These are the activations of a small neural network, seen along a few directions. Each row is one input.
In each table, some parts of the input vary, and every possible input appears once, in random order.
A made-up example of a description, with smaller parts first: one of 8 places around a ring, together with either a single point or one of 11 places around a ring or (one of 2 separate values, together with one of 6 places along a line).
Shared parts are said once, and a part with two or three values counts as separate values.

Other details of the inputs shift rows strongly along two fixed directions, in all tables alike. That doesn't count.

A family of inputs:
r1: [ 47  30  -1 -14 -69  44 -58  57   5  73 -84  45]
r2: [ 11  20  -3   4  12 -10  26 -11  27 -19  -1 -38]
r3: [ -7  23   6  14   7  10  -4 -23  17  -8   8 -18]
r4: [-40 -92 -17 -19  19 -35  16   9 -69 -37  65  25]
r5: [ 43  29  -9 -17 -70  64 -61  49   3  76 -73  54]
r6: [ -4  22   8  13  10   6   2 -20  16  -3   2 -22]
r7: [ -7  26   7  13   0  10  -4 -27  14  -7  11 -16]
r8: [-24 -77 -16 -39 -31 -12 -14  54 -83 -17  29  46]
r9: [  9  13  12  24  30 -17  13 -25  24  -5  -5 -18]
r10: [  2  24  15  12  15  -2   4 -16  18 -15  -1 -22]
r11: [ -5  16   3  22  25   2   8 -36  19  -1  12 -18]
r12: [-37 -91 -14 -20  14 -35  20  17 -72 -33  54  22]
r13: [-16 -86  -7 -35  -8 -33   5  53 -75 -17  24  33]
r14: [ -2 -55  -7 -18 -11 -13  -2  37 -46   3   4  33]
r15: [ 17  24 -10  -4 -46  45 -42   9   1  46 -27  35]
r16: [ -6  20   4  18  10  10  -4 -25  19  -5  10 -14]
r17: [  7  23  20  18  20 -20  12 -13  20 -19 -10 -28]
r18: [ -8  19   2  21  14  10   1 -32  19  -7  12 -13]
r19: [ 12  13  -8   6  14  -6  23 -15  31  -7  -1 -33]
r20: [  5  24  19  17  18 -12  11 -13  18 -15  -4 -26]
r21: [  0 -55  -9 -19  -8 -14  -4  35 -46   8   6  36]
r22: [ 34  36 -14 -16 -89  74 -69  40  -2  77 -63  59]
r23: [ 37  -9 -30 -31 -53  31 -24  49  -9  53 -44  38]
r24: [  2  19  12  12  17   1   3 -18  20  -8  -1 -21]
r25: [ -8  31  10  14  -1   7  -2 -26  13 -15  11 -17]
r26: [  1  17  11  16  22   0   5 -23  22  -7   3 -20]
r27: [ -7  23   5  17   3  10  -4 -30  16  -4  12 -13]
r28: [-33 -96 -10 -19  34 -46  27  10 -66 -41  60  19]
r29: [  7  18  18  17  22 -17  11 -14  22 -12 -10 -27]
r30: [ 12  15  -6   2  13  -6  25 -12  29 -11  -2 -37]
r31: [ 11  11 -10   9  17  -5  27 -20  31  -8   1 -31]
r32: [  7  14  14  24  27 -17  15 -23  24 -11  -6 -22]
r33: [  4  17  15  20  23 -10  11 -20  23  -6  -1 -23]
r34: [ -3  27  11  14   8   3   3 -18  13 -10   2 -22]
r35: [ -4  19   7  18  14   5   2 -24  18  -1   5 -19]
r36: [-57 -11 -24 -94 -19 -22  22  63 -15  14   0  72]
Each input here is: either a single point or (one of 5 places along a line, together with either a single point or one of 6 places along a line).
Question: A walk changes only the place on the line of 6. It starts at r17 and steps to r20. List the rest of the walk in order.
Answer: r10, r34, r8, r25

A family of inputs:
r37: [  8  69  16   7   4  -1   8 -10  61  13 -38 -24]
r38: [-38 -57   6   8  17 -22  12 -15 -58 -52  69  -6]
r39: [-21  55  20  38  72 -16  39 -84  67 -29  31 -61]
r40: [  2 -47 -16 -34 -46  24 -39  52 -55  38  -8  63]
r41: [ 23 -55 -10 -11 -53  20 -48  62 -67  30 -26  49]
r42: [ 49  57   7  11 -47  56 -54  26  34  61 -77  17]
r43: [-22 -74  -7  12  67 -65  67 -29 -22 -79  77 -54]
r44: [-25 -71  -3  15  28 -26  13 -23 -53 -36  59   6]
r45: [ -3 -54 -14 -13 -44  26 -44  41 -66  22   3  51]
r46: [ 17  58   7  32   5  31 -15 -40  52  23 -20 -10]
r47: [  1 -48 -40 -50 -42  11  -8  45 -40  17   2  39]
r48: [ 59  65  11  25 -68  64 -73  17  27  67 -82  11]
r49: [-23 -63   7  -2  28 -49  21   4 -42 -49  44 -10]
r50: [ 13  47   1  54  28  21  16 -76  55 -13  18 -66]
r51: [ 12  63  29  39  27   2   8 -42  50 -20  -5 -52]
r52: [  8  59  21  33  41  -4  17 -41  62 -10 -16 -47]
r53: [ -3  70  22   8  22  -8  26 -23  56 -14 -19 -39]
r54: [-22 -33 -22 -53 -34   3 -11  59 -40  22  -8  61]
r55: [-11 -53   6   5  38 -40  22  -2 -31 -31  35 -11]
r56: [  9  51  18  54  25  26  -8 -64  42   8   5 -38]
r57: [-43 -43  -4 -10  39 -33  29 -13 -23 -43  50  -2]
r58: [-19  75  11  12  23  -2  21 -42  68  -5  -4 -30]
r59: [-26 -40  -3 -21 -13  -5  -6  19 -49 -21  34  24]
r60: [-43 -69   2 -12  68 -83  74  -9 -24 -65  59 -14]
r61: [-23 -51  -9 -15  -4  -3  -8  19 -44 -10  26  30]
r62: [-13 -65 -15 -56 -28 -20   1  79 -57   9 -12  56]
r63: [  1 -62  -9 -29  -7 -24   3  42 -46   0   1  38]
r64: [  7 -56 -19 -68 -58   0 -21 100 -61  49 -39  77]
r65: [-33 -49 -11 -34 -10 -20  -1  25 -45 -15  29  31]
r66: [  9 -41  -9 -46 -54   3 -33  73 -50  27 -31  53]
r67: [ 28  56   3  23  28   3  28 -42  70  -8 -14 -61]
r68: [ 34  41  19  59  22  11  -6 -49  39   4 -18 -37]
r69: [ -5 -49 -33 -67 -63  10 -24  84 -58  48 -22  94]
r70: [ 15 -69 -19  -1 -15  -8   4  22 -50 -13  17  -3]
r71: [  72   68    1    9  -67   69  -67   33   38   88 -100   35]
r72: [-57 -25  -2 -27  35 -46  46  -6 -23 -55  57  -5]
r73: [ 26  74   7  12 -48  59 -51  -2  44  53 -53  13]
r74: [-14  78  20  24  32   6  15 -60  60 -22   9 -45]
r75: [ 50  62   6  -5 -44  48 -43  28  38  72 -81  20]
r76: [ 28  63  -7   0   1  10  22  -9  70  16 -38 -35]
r77: [ -5 -60   8  23  34 -34  14 -13 -44 -32  38 -16]
r78: [ 46  83  -6  -4 -59  72 -56  15  49  86 -81  42]
r79: [-42 -41 -28 -24  42 -49  66 -16  -5 -51  61 -23]
r80: [-12  47  24  61  42   1   8 -83  45 -31  30 -61]
r81: [-34 -59  21  31  63 -63  44 -40 -45 -91  82 -50]
r82: [ 10 -52 -38 -39 -55  25 -24  51 -46  26  -2  44]
r83: [  1  74   6   3   5  20   5 -22  63  32 -27  -7]
r84: [  9  71  26  23  26  -1  12 -37  55 -16 -13 -47]
Question: What is each input in this table made of?
Answer: one of 2 separate values, together with one of 4 places along a line, together with either a single point or one of 5 places along a line
Question: The inputs of r40 and r56 match in every part but the place on the line of 4. If r43 is changed in the same way as r40 into r56, which row does it become?
Answer: r70
Question: The inputs of r62 and r41 match in every part but the place on the line of 4. If r54 is changed in the same way as r62 into r41, which row does it become?
Answer: r45
Question: Change only the place on the line of 4 in r72. List by row number the other rows that result.
Answer: r38, r59, r74
Question: Change only the choice among 2 separate values in r81. List by row number the other rows that result.
Answer: r38
Question: Change only the choice among 2 separate values in r63. List by row number the other rows that result.
Answer: r78
Question: Change only the place on the line of 5 in r84. List by row number the other rows that result.
Answer: r52, r63, r66, r75
